A small network was shown many inputs. Here are its activations along a few directions, one row for each input.
Each table varies a few parts of the input and shows all the possible inputs, shuffled.
Descriptions start from the smaller parts, as in this example, which fits no table here: one of 5 places around a ring, together with either a single point or one of 9 places along a line or (one of 3 separate values, together with one of 4 places along a line).
Shared parts are said once, and a part with two or three values counts as separate values.
In the rows, 128 means zero.

Other details of the inputs shift rows strongly along two fixed directions, in all tables alike. That doesn't count.

Rows:
R1: [159 108 113 124 120 123 134 127 113 107  93 165 135]
R2: [138 130 132 107 130  66  44 162 140 151 156 118 150]
R3: [ 98 147 108 115 145  90  82 140 119 131 161 101 128]
R4: [158 116 118 139 126 138 131 124 117 120 109 170 131]
R5: [215  96 139 120 108  98  74 153 131 128  94 199 157]
R6: [ 73 161 125 113 143 117 115 122 131 123 163  69 120]
R7: [137 118 118 142 122 146 151 118 121 129 118 148 128]
R8: [ 83 173 134 128 149 126 100 123 130 126 175  77 117]
R9: [ 83 141 124 122 133 137 156 116 135 123 137  87 121]
R10: [210  83 104 135 110 126 131 136 101 110  69 227 144]
R11: [110 146 168 137 127 148 122 120 164 153 156  90 132]
R12: [104 121 127 146 121 170 192 104 134 131 121 119 121]
R13: [102 115 159 124 115 144 181 130 151 156 126  89 115]
R14: [ 91 129 164 109 120 130 163 134 150 143 131  73 115]
R15: [100 157 137 145 144 153 130 114 131 134 162 100 117]
R16: [129 107 149 107 115 114 148 147 141 139 109 113 123]
R17: [ 95 138 132 130 126 151 172 109 134 119 125 102 120]
R18: [113 134 137 149 125 179 178 101 134 125 124 122 119]
R19: [162 102  82  92 127  51  76 162  99 108 100 168 147]
R20: [125 121 143 164 116 209 219  87 139 125 101 138 116]
R21: [158 105 108 128 121 121 136 129 113 116  96 168 136]
R22: [160 115 139 157 117 186 176 100 127 114  98 172 123]
R23: [219  95 113 141 112 132 118 134 104 103  75 230 139]
R24: [134 131 174 156 117 180 158 106 164 155 137 120 131]
R25: [138 125 145 180 120 215 203  88 137 136 121 151 112]
R26: [107 153 113 123 148  95  73 141 117 133 169 104 126]
R27: [109 130  95 102 138  71  83 151 111 126 140 112 136]
R28: [117 142 106 106 144  79  68 148 114 118 146 118 133]
R29: [117 112 132  80 127  58  93 172 129 141 129  97 132]
R30: [125 147 124 132 141 123  98 130 122 123 148 123 123]
R31: [146 131 107 121 138  96  84 142 112 120 135 147 132]
R32: [ 80 166 128 126 149 124 106 124 131 129 173  76 118]
Each input here is: one of 4 places along a line, together with either one of 2 separate values or one of 6 places along a line.
- Changing only the place on the line of 4 turns R28 into R3. The same change can be made to R16. Which row results? => R13
- Change only the choice among 2 separate values in R14. List by row number the other rows that result. => R5
- Change only the place on the line of 4 in R19. List by row number the other rows that result. => R9, R12, R17

Rows:
R33: [198  81 124 119 108  96 107 155 120 131  84 195 147]
R34: [198  85 123 112 110  94 108 155 121 121  79 193 145]
R35: [ 74 169 126 130 150 126 104 119 133 134 181  71 120]
R36: [146 111 116  95 127  57  65 171 123 141 131 133 144]
R37: [ 74 174 126 123 150 126 106 118 130 123 174  72 118]
R38: [170  77 124 142 100 164 208 118 120 122  64 184 128]
R39: [144 119 120  83 128  58  71 166 119 115 116 130 141]
R40: [189 101 128 174 112 185 166 107 122 128  96 207 129]
R41: [103 155 133 148 138 165 145 103 135 127 149 107 118]
R42: [147 130  96 111 141  68  46 155 105 123 143 148 142]
R43: [ 72 153 148 105 134 112 123 133 149 137 158  55 122]
R44: [113 124 175 163 112 210 220  93 160 149 122 107 112]
R45: [ 95 135 127 169 130 215 227  77 128 125 124 123 105]
R46: [ 70 178 125 118 152 117  98 122 127 116 173  68 120]
- Changing only one part turns R34 into R41. The same change can be made to R33. Which row results? => R42
- Describe the family of inputs behind these rows. => one of 2 separate values, together with either a single point or one of 6 places along a line
- Change only the choice among 2 separate values in R39. List by row number the other rows that result. => R46
